These are the activations of a small neural network, seen along a few directions. Each row is one input.
Each table varies a few parts of the input and shows all the possible inputs, shuffled.
Descriptions start from the smaller parts, as in this example, which fits no table here: one of 3 separate values, together with either a single point or one of 11 places around a ring or (one of 4 places along a line, together with one of 8 places around a ring).
Shared parts are said once, and a part with two or three values counts as separate values.
In the rows, zero is written as 128.

Other details of the inputs shift rows strongly along two fixed directions, in all tables alike. That doesn't count.

Rows:
row 1: [120 111 134 134 126 125 138 125 127 132 129]
row 2: [121 113 134 133 125 125 139 128 128 131 130]
row 3: [122 113 134 133 125 126 140 128 127 132 131]
row 4: [121 112 134 134 125 125 139 127 127 131 130]
row 5: [127 147 117 110 115 122 127 131 131 132 126]
row 6: [127  96 135 135 133 125 137  99 122 127 123]
row 7: [120 112 134 135 126 126 138 125 127 131 130]
row 8: [136 147 117 118 117 126 114 140 129 130 125]
row 9: [120 111 134 133 124 124 138 125 128 133 129]
row 10: [137 147 118 117 117 126 115 139 130 131 126]
row 11: [137 148 118 117 117 128 117 142 129 129 127]
row 12: [136 147 118 117 117 126 117 142 130 128 127]
row 13: [136 147 117 118 117 126 116 141 129 128 125]
row 14: [119 185 134 133 221 166 115  91 135  88 132]
row 15: [126 147 115 111 115 122 126 132 130 130 125]
row 16: [128 110 140 146 138 133 128 127 127 128 131]
row 17: [122 112 136 133 125 126 140 126 127 133 130]
row 18: [128 110 140 147 139 133 130 129 126 126 131]
row 19: [137 147 118 117 117 127 117 140 129 130 126]
row 20: [137 148 118 116 117 127 117 141 129 130 127]
row 21: [122 112 135 133 124 125 140 126 127 133 130]
row 22: [127 148 117 109 115 122 128 133 130 130 127]
row 23: [127 111 139 147 139 134 128 127 126 126 131]
row 24: [138  89 137 147 137 128 126 107 120 125 124]
Each input here is: one of 2 separate values, together with either a single point or one of 11 places around a ring.
Changing only the choice among 2 separate values turns row 5 into row 10. The same change can be made to row 7. Which row results?
Answer: row 23

Rows:
row 25: [139 153  95  98 158 116  97  87 121  90 121]
row 26: [128 175 117 127 147 137  95 123 139 123 121]
row 27: [129 167 109 127 154 139 102 133 131 106 117]
row 28: [115 116 132  99  62 105 166 158 125 156 135]
row 29: [134 146 101 106 138 109 126  87 139 100 103]
row 30: [ 87 158 113 103 117 119 126 118 144 138 122]
row 31: [129 174 116 123 152 133  94 129 132 123 116]
row 32: [149 172 119  81 188 139 100  66 131 107 131]
row 33: [126 165 111 125 157 137 101 132 129 105 123]
row 34: [137 108 123 136  66 102 107 159 133 156 129]
row 35: [156 110 130 124  68 119 134 169 127 152 135]
row 36: [112 162  96 106 142 155 105  63 116 125 104]
row 37: [123 111 156 177 211 169 138 106 124  92 137]
row 38: [ 99 113 136 100  57 106 145 146 139 168 124]
row 39: [151 104 115 126  66 114 128 176 123 139 128]
row 40: [155 109 128 121  74 119 134 173 124 154 126]
row 41: [134  44 161 181 136 137 153 144 117 126 133]
row 42: [147 112 133 123  68 107 120 165 126 168 130]
row 43: [128 170 110 131 151 141 100 128 136 103 127]
row 44: [155 110 129 122  66 117 134 168 128 151 138]
row 45: [147 103 118 103  50 119 145 119  96 161 112]
row 46: [154 109 130 120  69 115 134 172 122 153 134]
row 47: [118 110 161 178 216 170 140  99 125  85 146]
row 48: [135 109 124 135  69 102 107 159 131 157 128]
row 49: [ 83 152 111 109 111 118 131 129 140 112 115]
row 50: [132  14 172 175 168 121 161  85 104 104 142]
row 51: [128 151 106 102 154 119 116  71 147 114 105]
row 52: [135 113 117  99  76 100 174 157 124 161 145]
row 53: [136 177 130 115 151 141 105 125 135 130 134]
row 54: [128 178 118 127 148 138  93 122 140 120 127]
row 55: [111 161  95  97 125 107 135 125 140 145 132]
row 56: [ 76  27 187 187 151 136 193 114 118 115 138]
row 57: [100  16 168 189 169 130 203 114 114 123 154]
row 58: [114 158  84 101 125 107 142 135 134 123 130]
row 59: [107 108 119 107  62 100 159 163 120 137 130]
row 60: [134  49 177 179 138 141 157 133 121 138 145]
row 61: [135 182 129 115 150 142 104 123 138 128 134]
row 62: [127 176 117 121 158 135  95 127 133 120 116]
row 63: [125 172 120 123 154 134  94 126 134 124 122]
row 64: [137 178 130 117 148 141 106 123 139 128 135]
row 65: [130 176 116 123 151 136  95 128 136 124 117]
row 66: [111 107 152 183 216 159 125 101 125  91 127]
row 67: [139 174 127 115 153 140 107 130 131 130 123]
row 68: [130  41 165 185 136 134 155 140 114 125 141]
row 69: [137 162 101  92 180 129  87  68 132 102 125]
row 70: [132  28 166 172 143 110 178  89 121 111 119]
row 71: [155 110 127 122  68 118 133 170 127 154 131]
row 72: [130  39 164 181 136 135 155 143 114 127 137]
row 73: [153 107 129 118  73 117 134 173 122 155 131]
row 74: [138 178 129 119 149 144 106 123 139 129 133]
row 75: [117 114 128 106  69  96 155 144 133 173 137]
row 76: [138 178 127 118 148 143 107 125 138 131 127]
row 77: [154 109 131 121  70 117 133 170 124 153 136]
row 78: [121 109 160 180 215 173 140 101 127  86 144]
row 79: [126 109 118 102  78  96 160 146 133 176 141]
row 80: [155 108 128 118  74 116 135 175 122 152 127]
row 81: [139 170 111 113 156 146 116 141 124  99 124]
row 82: [ 72  78 171 186 213 143 166  70 137 121 141]
row 83: [127 169 109 124 161 138 102 133 129 101 116]
row 84: [156 105 128 121  73 116 134 174 121 153 127]
row 85: [110 108 101 119  68  86 150 155 128 144 127]
row 86: [125 172 111 128 152 138  99 127 135 102 129]
row 87: [119 108 112 113  66  94 165 162 118 141 134]
row 88: [ 88 108 124 111  54 100 134 145 143 160 114]
row 89: [103  82 161 181 218 177 160  37  97  85 123]
row 90: [125 170 112 128 157 137 101 129 130 102 126]
row 91: [125  95  94 121  53 114 128 112 103 140 104]
row 92: [126 169 111 126 153 137  99 129 132 104 128]
row 93: [137 176 128 113 158 142 108 128 132 128 123]
row 94: [111 109 152 186 210 162 124  97 132  92 133]
row 95: [136 175 129 113 154 142 106 129 133 131 128]
row 96: [137  48 174 180 137 142 156 137 120 141 138]
row 97: [139 176 127 116 153 143 107 128 135 130 123]
row 98: [138 172 113 115 150 145 113 137 127 101 135]
row 99: [151 101 116 125  71 113 129 179 116 139 124]
row 100: [126 177 119 124 151 133  91 123 136 121 127]
row 101: [138 176 127 118 150 143 106 127 135 132 126]
row 102: [ 92 158 102 103 111 112 133 132 136 117 122]
row 103: [129 175 117 126 147 135  94 127 136 125 120]
row 104: [127 172 110 128 150 138  99 127 137 101 130]
row 105: [118 176 120  94 124 120 158 128 131 127 141]
row 106: [ 81  29 204 185 154 141 199 104 123 132 143]
row 107: [139 174 112 117 147 145 114 135 132  99 136]
row 108: [154  97 122  96  70  91 141 113 135 160 112]
row 109: [129 170 108 129 150 138  99 132 132 108 120]
row 110: [168  89 125  92  69  93 134 131 110 144 132]
row 111: [152 167 123  89 147 122 143  87 135 108 113]
row 112: [126 176 119 124 150 132  94 125 135 122 126]
row 113: [139  98 116 103  56 123 132 108 105 175 109]
row 114: [ 79  28 197 183 159 138 184  95 131 151 145]
What do these inputs look like to the network?
Answer: one of 5 places around a ring, together with either one of 3 separate values or one of 4 places along a line or one of 11 places around a ring
Changing only the place on the ring of 5 turns row 84 into row 99. The same change can be made to row 80. Which row results?
Answer: row 81
Change only the choice among 3 separate values in row 29. List by row number the other rows that result.
Answer: row 25, row 91
Start at row 56 and move only the place on the line of 4, one step at a time. The first step leads to row 59. Which rows follow, in order?
Answer: row 87, row 57
Start at row 83 and move only the place on the ring of 11, one step at a time. The first step leads to row 66. Which rows follow, in order?
Answer: row 27, row 109, row 94, row 43, row 104, row 86, row 92, row 90, row 33
Change only the place on the ring of 5 in row 25. List by row number the other rows that result.
Answer: row 32, row 50, row 69, row 110
Change only the choice among 3 separate values in row 70. List by row number the other rows that result.
Answer: row 50, row 89
Change only the place on the line of 4 in row 75. List by row number the other rows that result.
Answer: row 38, row 79, row 114
